Each row below holds a small network's activations on one input, seen along a few directions.
Each table varies a few parts of the input and shows all the possible inputs, shuffled.
Descriptions start from the smaller parts, as in this example, which fits no table here: values(3) and (point or line(9) or (line(4) and ring(5))).
Shared parts are said once, and a part with two or three values counts as separate values.
In the rows, zero is written as 128.

Other details of the inputs vary at random and push rows far along two fixed directions, the same in every table; ignore that.

Rows:
R1: [118 138 131 119 133 133 120 124 126 132 133 127 111 131 126]
R2: [216 142  68 153 135 165 148 131 136  98 138 197 142  92  79]
R3: [122 132 141 130 130 135 129 137 145 137 116 131 130 126 137]
R4: [110 123 127 115 130 121 131 131 128 131 125 134 130 123 128]
R5: [127 130 134 126 142 126 118 137 119 132 136 120 121 134 137]
R6: [126 132 142 131 129 134 127 139 139 141 118 133 127 128 141]
R7: [183 130  77 127 132 141 139 117 116 114 143 181 125  96  97]
R8: [110 125 128 126 126 128 127 122 126 137 131 133 117 126 118]
R9: [134 129 143 133 131 132 125 141 133 136 120 132 127 127 143]
R10: [127 134 146 134 106 133 132 118 131 133 124 122 129 133 126]
R11: [124 135 137 126 144 128 120 138 124 136 132 124 125 134 130]
R12: [123 120 130 114 125 122 125 124 116 135 134 136 110 120 137]
R13: [112 138 132 121 136 135 126 123 131 133 132 127 116 129 121]
R14: [113 122 127 123 125 124 121 123 122 136 131 127 115 130 125]
R15: [117 138 133 124 143 128 123 136 131 138 129 124 127 135 127]
R16: [138 123 139 134 129 130 121 144 127 132 122 124 124 129 148]
R17: [140 132 147 134 107 131 125 127 124 137 130 123 122 131 135]
R18: [121 124 136 129 132 126 125 134 118 143 136 134 123 133 129]
R19: [134 126 141 132 123 133 122 141 130 129 121 126 117 127 142]
R20: [105 132 119 124 124 125 130 113 132 135 128 131 124 128 123]
R21: [121 124 133 118 130 124 126 136 117 141 130 142 119 120 133]
R22: [131 135 146 136 117 131 126 131 131 144 120 126 137 129 133]
R23: [112 126 126 126 129 130 131 126 129 140 133 131 123 129 118]
R24: [121 142 137 132 105 128 134 111 141 134 123 122 133 132 129]
R25: [127 129 138 130 120 138 123 136 133 126 116 128 118 129 136]
R26: [120 122 131 126 127 123 120 130 119 139 137 130 112 128 130]
R27: [143 129 145 137 115 130 122 135 120 139 127 122 129 131 140]
R28: [128 137 142 135 112 136 132 125 136 142 122 124 132 130 125]
R29: [122 130 137 131 127 137 132 135 145 134 115 127 126 128 134]
R30: [126 135 145 134 118 133 128 129 137 141 119 125 139 128 130]
R31: [138 132 148 137 118 131 124 133 125 142 123 126 134 130 135]
R32: [122 118 133 128 131 122 121 134 114 138 137 125 120 133 137]
R33: [112 125 130 126 132 126 129 128 130 133 133 129 133 133 122]
R34: [132 135 145 132 103 133 125 121 127 134 125 122 124 134 131]
R35: [115 126 132 127 131 124 127 131 124 141 134 132 127 135 126]
R36: [123 120 132 118 129 123 123 133 112 139 133 138 115 121 141]
R37: [107 128 120 112 123 115 134 110 131 128 123 129 123 122 131]
R38: [113 124 130 116 129 120 129 134 122 138 127 136 124 124 132]
R39: [178 115  49 146 156 109 147 103 132  29 139  97 188 136  99]
R40: [116 139 131 130 120 136 132 127 149 131 113 133 125 123 132]
R41: [113  95 109 130 155  91 132 117 132  47 124  37 177 167 137]
R42: [199 148  80 139 144 154 133 131 120 119 156 186 122  99  88]
R43: [115  98 112 130 157  91 130 122 134  52 123  47 181 164 137]
R44: [111 122 124 114 128 123 134 124 127 133 126 130 123 123 126]
R45: [114 120 125 114 126 122 132 116 124 129 127 132 118 121 127]
Each input here is: line(5) and (point or ring(8)).
Question: Changing only the line(5) part turns R42 into R17. The same change can be made to R15. Which row results?
Answer: R22
Question: Changing only the line(5) part turns R44 into R29. The same change can be made to R7. Which row results?
Answer: R25
Question: Which other rows does R30 become when the line(5) part takes its other values? List them by row number.
Answer: R3, R4, R33, R43

Rows:
R46: [120 121 115 118 141 119 129 126 124 119 133 123 130 128 125]
R47: [ 95 166 191 122 112 160 114 150 143 219 114 168  78 117 147]
R48: [114 123 115 119 135 121 133 121 129 117 128 126 131 128 121]
R49: [128 123 124 130 122 125 132 118 131 117 125 119 134 129 127]
R50: [137 115 129 130 132 119 124 134 116 115 134 117 131 134 137]
R51: [127 120 124 126 141 121 125 132 122 115 135 118 131 133 129]
R52: [134 115 123 128 132 121 123 133 116 121 134 124 126 130 135]
R53: [150 121 141 141 122 130 127 142 130 118 119 115 142 133 141]
R54: [123 118 116 124 143 119 125 131 121 116 132 120 129 131 129]
R55: [122 133 122 130 123 127 134 119 142 113 121 117 140 133 124]
R56: [118 127 118 126 130 125 135 117 138 113 124 116 135 132 121]
R57: [ 79 139 184 119 106 131 115 133 134 180 115 119 101 137 152]
R58: [128 130 125 129 134 127 128 126 127 122 131 119 134 133 124]
R59: [129 115 121 123 133 115 128 126 118 117 133 118 131 130 134]
R60: [139 123 130 133 125 123 124 128 120 118 129 116 134 135 132]
R61: [205 168  78 147 129 176 146 130 135 152 149 228 123  83  69]
R62: [125 118 120 124 128 119 130 120 122 116 129 123 133 129 129]
R63: [131 129 129 134 116 126 133 120 135 116 121 117 140 130 129]
Question: What do these inputs look like to the network?
Answer: values(2) and (point or ring(8))
Question: Changing only the values(2) part turns R57 into R61. The same change can be made to R62. Which row results?
Answer: R48
